Each row below holds a small network's activations on one input, seen along a few directions.
Each table varies a few parts of the input and shows all the possible inputs, shuffled.
A made-up example of a description, with smaller parts first: ring(5) and (point or ring(9) or (values(3) and line(4))).
Shared parts are said once, and a part with two or three values counts as separate values.
In the rows, 128 means zero.

Other details of the inputs vary at random and push rows far along two fixed directions, the same in every table; ignore that.

A family of inputs:
R1: [132 116 164 137 141 167 116 139 131 125 140 132 154]
R2: [132 102 78 105 120 88 128 109 103 98 131 107 120]
R3: [131 153 208 139 148 166 148 154 130 131 132 167 137]
R4: [108 121 59 121 125 94 134 111 121 127 132 82 89]
R5: [136 103 66 125 119 94 111 84 87 126 101 106 129]
R6: [125 132 181 130 139 156 118 142 118 137 120 149 156]
R7: [131 112 96 114 126 90 123 104 92 117 109 115 118]
R8: [167 112 133 145 119 117 123 120 89 111 112 147 190]
R9: [153 126 131 137 116 92 131 131 82 97 140 141 168]
R10: [132 123 180 143 150 152 131 163 124 132 155 129 147]
R11: [126 109 99 112 132 87 140 99 94 115 116 128 117]
R12: [83 146 138 104 137 169 136 129 167 144 112 116 76]
R13: [158 143 230 111 163 179 125 148 178 184 161 157 166]
R14: [156 100 140 152 123 105 115 115 67 113 140 138 198]
R15: [94 159 129 113 126 163 144 127 171 139 105 119 78]
R16: [148 107 137 146 153 82 142 118 65 127 129 156 170]
R17: [118 130 169 135 130 149 120 144 119 124 143 135 161]
R18: [96 154 106 125 138 161 140 146 182 129 134 95 69]
R19: [124 152 173 152 160 151 150 146 134 142 136 156 127]
R20: [164 95 146 129 111 83 113 137 85 127 164 166 171]
R21: [172 110 134 155 106 80 135 144 85 137 158 165 177]
R22: [136 151 187 138 133 166 125 147 129 131 117 155 152]
R23: [105 125 135 131 122 164 108 129 191 158 142 121 88]
R24: [109 111 67 103 95 86 110 104 145 132 131 112 97]
R25: [128 112 48 129 89 86 116 85 153 129 117 107 92]
R26: [110 143 110 125 131 175 126 126 174 124 125 108 99]
R27: [134 137 194 158 169 155 122 154 120 149 137 146 147]
R28: [155 95 144 127 120 97 122 126 74 112 116 147 199]
R29: [92 133 117 104 131 164 126 134 169 125 128 106 94]
R30: [102 155 129 126 128 173 142 119 164 142 109 116 81]
R31: [105 128 114 126 126 143 133 152 179 166 156 115 72]
R32: [146 144 186 156 142 177 118 140 128 135 121 156 160]
R33: [125 140 81 115 121 107 130 109 124 115 105 115 91]
R34: [115 131 52 129 108 112 125 94 131 114 117 95 106]
R35: [134 124 91 115 116 99 135 123 120 104 107 118 119]
R36: [138 148 188 153 151 156 136 171 137 134 133 147 148]
R37: [129 125 76 111 108 105 128 113 117 100 116 115 133]
R38: [122 109 70 120 130 83 129 115 108 123 117 93 110]
R39: [96 152 135 121 110 155 122 142 199 147 139 133 83]
R40: [116 129 61 104 105 107 131 109 135 112 93 107 107]
R41: [171 83 145 141 123 102 115 116 62 113 116 148 206]
R42: [130 104 75 114 117 96 132 82 87 128 102 110 117]
R43: [99 155 103 135 134 140 139 140 161 133 135 96 81]
R44: [120 151 173 139 127 161 128 153 141 122 141 144 153]
R45: [158 135 141 157 144 103 128 133 85 124 121 150 163]
R46: [95 137 143 106 145 169 133 147 182 134 122 108 75]
R47: [106 154 141 121 120 164 124 156 198 148 153 137 71]
R48: [194 122 131 122 115 69 132 93 104 141 134 150 201]
R49: [105 120 78 111 120 96 130 115 126 113 131 92 96]
R50: [140 143 188 134 139 166 132 162 139 108 146 149 142]
Description of these inputs: values(2) and (point or (line(4) and (point or line(5)))).
- Changing only the values(2) part turns R29 into R37. The same change can be made to R4. Which row results? => R43
- Changing only the values(2) part turns R20 into R47. The same change can be made to R41. Which row results? => R8
- Start at R43 and move only the line(5) part, one step at a time. The first step leads to R18. Which rows follow, in order? => R36, R45, R19
- Change only the values(2) part in R5. List by row number the other rows that result. => R32
- Change only the line(4) part in R27. List by row number the other rows that result. => R5, R6, R7
- Change only the line(4) part in R1. List by row number the other rows that result. => R2, R10, R29
- Change only the values(2) part in R15. List by row number the other rows that result. => R12
